These are the activations of a small network on made-up records, seen along a few directions, one row for each record.
Records have a field called F. Each example row is followed by its value.
The largest differences between rows may come from other fields.
(in the rows, 500 means zero)
Strong random noise was added to every row along 8 fixed directions; ignore it. To show where, here is one row again and again, with new noise each time:
[388 305 419 534 383 367 419 460 604 588 411 458 514 505 437 508 524 382
 540 313 521 528 563 302 555 433]
[552 590 566 558 351 454 618 556 423 430 657 551 576 539 533 603 463 466
 564 594 515 580 423 464 416 602]
[532 509 527 573 407 392 536 530 601 578 500 548 484 527 544 548 447 415
 525 316 474 510 550 357 600 490]
[530 364 657 484 532 556 724 313 364 504 529 393 567 510 467 464 458 585
 441 553 489 483 363 501 415 420]
[413 676 419 586 442 485 570 472 505 523 533 544 488 537 403 426 428 529
 708 396 554 544 564 330 536 692]
[455 476 379 537 509 422 315 617 611 403 386 581 441 432 518 499 598 426
 375 478 448 394 505 651 539 433]
[471 462 560 574 337 488 649 465 424 486 635 457 600 529 439 520 482 490
 649 561 578 600 474 345 389 564]
[532 479 430 636 391 404 517 606 445 471 462 565 515 492 587 556 489 508
 506 449 603 485 517 528 522 546]
[615 567 609 314 559 416 615 346 311 472 510 524 539 602 588 679 343 508
 295 511 323 509 198 606 499 566]
[490 449 521 505 506 474 457 513 602 478 456 498 470 462 478 479 528 454
 451 446 428 436 498 512 516 422]

[429 714 280 635 665 545 540 462 484 556 381 658 397 511 503 306 518 561
 443 397 599 423 591 598 693 576]
f2
[653 296 630 515 431 507 497 655 462 454 500 393 539 436 596 568 463 560
 571 528 552 444 555 526 419 433]
f11
[454 466 428 289 479 483 322 486 504 406 524 482 567 502 438 556 538 420
 479 616 431 532 425 507 436 546]
f7
[426 479 479 513 659 575 539 326 561 563 462 508 492 475 404 310 554 473
 404 437 487 435 570 478 624 367]
f3
[389 685 353 689 534 574 662 464 319 428 526 612 495 496 469 328 511 680
 549 651 642 497 486 608 454 624]
f12
[415 498 274 517 513 516 190 707 635 326 378 579 444 367 436 427 694 463
 483 595 554 402 602 702 507 523]
f13
[458 588 395 511 515 387 456 482 497 544 450 572 464 564 559 536 468 481
 480 437 479 506 518 486 575 567]
f11
[449 366 412 361 441 360 311 497 477 522 469 493 566 538 484 625 501 341
 376 481 458 563 405 475 533 489]
f2
[398 273 347 484 421 434 320 531 482 523 326 380 508 458 428 538 518 517
 592 409 568 524 512 465 424 512]
f6
[479 849 568 470 564 506 515 506 639 395 601 653 394 581 496 557 459 419
 465 572 185 474 348 582 491 576]
f9
[634 377 461 441 445 438 430 585 434 543 378 449 477 460 585 580 413 562
 534 342 617 468 534 467 557 564]
f1
[347 513 416 636 399 455 575 478 480 458 598 580 573 526 441 471 647 393
 477 637 573 593 518 473 490 464]
f8
[618 485 524 442 603 556 333 664 611 483 417 496 446 393 558 457 484 486
 445 413 471 378 616 584 598 460]
f15
[323 528 291 627 446 337 579 317 374 575 510 658 607 623 545 551 557 360
 302 456 550 607 419 412 617 462]
f10
[499 262 488 514 442 472 492 504 470 513 404 435 510 470 516 517 554 530
 492 491 576 488 492 522 425 425]
f1
[508 577 496 428 632 636 407 515 609 485 474 498 421 438 461 376 539 532
 514 489 433 440 566 523 513 484]
f10
[372 541 453 392 541 627 460 467 390 358 465 369 509 447 315 393 456 692
 767 669 542 496 439 510 303 725]
f9
[591 402 432 385 476 368 458 543 270 449 402 487 584 512 633 675 426 541
 375 539 551 529 310 659 461 591]
f6
[502 521 576 532 618 646 580 465 452 484 480 442 478 439 433 349 483 637
 562 544 497 441 497 586 453 517]
f2
[609 469 671 644 461 519 624 521 666 603 611 513 511 483 575 476 526 401
 514 421 499 527 649 373 579 361]
f3
[516 798 338 423 467 519 275 751 505 344 527 604 481 464 482 515 449 531
 672 592 527 523 585 527 466 816]
f10
[661 458 707 467 660 639 721 356 432 602 470 382 498 508 509 426 362 649
 524 401 490 440 510 456 552 479]
f3
[504 503 510 425 447 477 395 569 629 524 487 452 440 505 492 560 495 431
 597 397 413 499 551 383 544 519]
f5
[575 512 391 256 587 638 285 630 336 368 424 400 527 392 447 455 418 656
 664 606 668 486 550 605 407 765]
f15
[653 552 797 348 582 612 589 441 584 499 670 419 518 507 456 506 490 454
 446 603 314 501 448 481 460 357]
f14
[312 472 527 656 495 461 747 238 509 602 593 554 525 626 437 414 606 384
 336 477 465 550 447 398 535 315]
f4
[409 613 335 626 445 364 429 572 590 560 463 624 472 510 530 510 535 415
 536 390 551 528 647 451 629 548]
f14
[342 290 473 513 385 463 440 421 613 522 569 497 569 482 376 470 698 309
 469 597 505 604 523 391 442 323]
f13
[492 364 513 354 418 445 334 553 519 355 544 494 516 502 528 691 615 348
 345 721 346 520 292 632 341 394]
f9
[641 599 684 484 710 609 649 443 436 443 548 505 465 499 577 457 481 622
 319 631 381 397 403 755 479 417]
f14
[736 761 621 785 551 461 697 680 589 596 537 690 376 519 780 481 379 604
 500 297 530 379 676 551 713 495]
f11
[441 828 298 564 391 352 502 547 555 596 520 700 431 607 541 522 397 420
 626 229 547 579 639 314 727 774]
f4
[368 332 473 415 466 524 464 413 533 565 475 367 508 493 353 402 511 487
 663 435 552 529 592 279 493 479]
f5
[666 619 552 493 519 485 475 655 428 363 565 612 514 501 657 617 465 526
 367 642 455 434 409 721 467 529]
f7
[484 454 448 385 479 463 367 521 514 531 489 477 543 516 475 556 510 393
 476 506 503 556 513 415 514 541]
f15
[578 512 633 485 622 607 666 442 365 429 502 454 479 530 529 492 410 673
 435 616 425 439 326 663 383 501]
f12
[397 449 555 313 425 371 418 409 578 492 563 489 511 609 451 673 529 271
 388 573 244 596 329 414 425 430]
f5
[483 497 413 410 539 471 509 382 408 544 473 519 546 544 510 484 443 510
 489 457 579 535 491 438 556 545]
f7
[491 676 494 713 356 469 584 659 542 485 686 630 527 520 526 506 538 446
 643 528 646 603 649 401 536 586]
f8
[522 635 536 526 453 462 563 441 548 591 607 572 517 558 490 516 464 409
 527 420 524 590 529 352 608 532]
f13
[364 252 367 523 441 313 417 403 472 561 373 513 552 539 519 567 583 370
 321 413 471 539 389 512 524 352]
f6
[546 422 664 379 467 479 533 470 423 475 540 417 519 536 500 614 439 526
 488 533 391 536 372 512 378 519]
f4
[455 305 458 355 623 535 409 425 466 406 363 425 499 466 489 486 583 530
 289 612 409 415 329 699 446 371]
f12
[471 369 528 619 465 505 572 525 421 420 558 512 563 487 512 502 632 493
 379 668 581 498 471 624 435 362]
f8
[691 483 618 518 514 420 557 547 524 616 385 476 417 512 643 579 307 614
 530 226 489 440 531 453 600 560]
f1

Here are new rows. What is F for each?
[509 539 550 609 617 552 578 494 548 505 465 557 428 460 537 367 555 579
 432 529 466 380 564 612 523 369]
f11
[418 583 432 513 485 575 478 551 428 386 451 425 464 469 415 439 437 692
 770 605 545 487 488 532 346 751]
f9
[574 479 589 453 634 488 646 357 351 519 394 487 467 552 605 585 363 618
 322 453 358 446 279 646 495 464]
f12
[610 541 482 629 349 401 648 514 360 609 571 557 558 585 615 579 398 501
 555 410 665 595 576 388 586 565]
f14
[429 694 364 531 473 452 420 578 479 388 556 591 509 501 476 510 525 473
 555 589 486 557 443 576 451 671]
f6
[493 449 581 365 664 490 404 453 609 429 456 516 439 467 514 489 579 411
 182 515 305 376 399 710 532 278]
f4
[518 427 366 601 431 479 462 624 437 473 422 508 499 468 581 532 533 567
 522 488 637 484 527 549 513 525]
f12
[620 364 595 574 389 519 648 516 436 533 564 452 533 465 564 517 493 538
 522 507 626 509 518 453 449 438]
f1
[528 540 545 660 396 471 580 595 551 544 636 571 546 482 559 485 561 418
 519 554 600 570 594 442 518 470]
f2
[535 582 521 613 539 522 450 625 698 563 540 602 460 466 543 416 560 396
 452 398 510 441 675 448 652 403]
f15
[507 341 453 360 261 376 292 601 568 557 659 490 641 504 519 675 563 185
 528 499 599 709 570 242 508 478]
f15
[464 380 537 383 458 415 479 378 419 453 516 486 558 561 527 646 510 404
 311 589 364 518 267 558 458 381]
f9
[402 520 483 516 517 507 531 390 548 532 542 509 503 539 425 434 542 444
 457 503 456 528 455 416 532 409]
f12
[344 429 232 463 554 350 267 455 446 467 337 594 484 520 482 512 595 430
 286 496 467 471 452 669 569 449]
f14
[461 740 563 446 641 609 673 321 416 455 669 591 565 547 465 395 528 506
 364 701 437 543 382 538 479 503]
f10
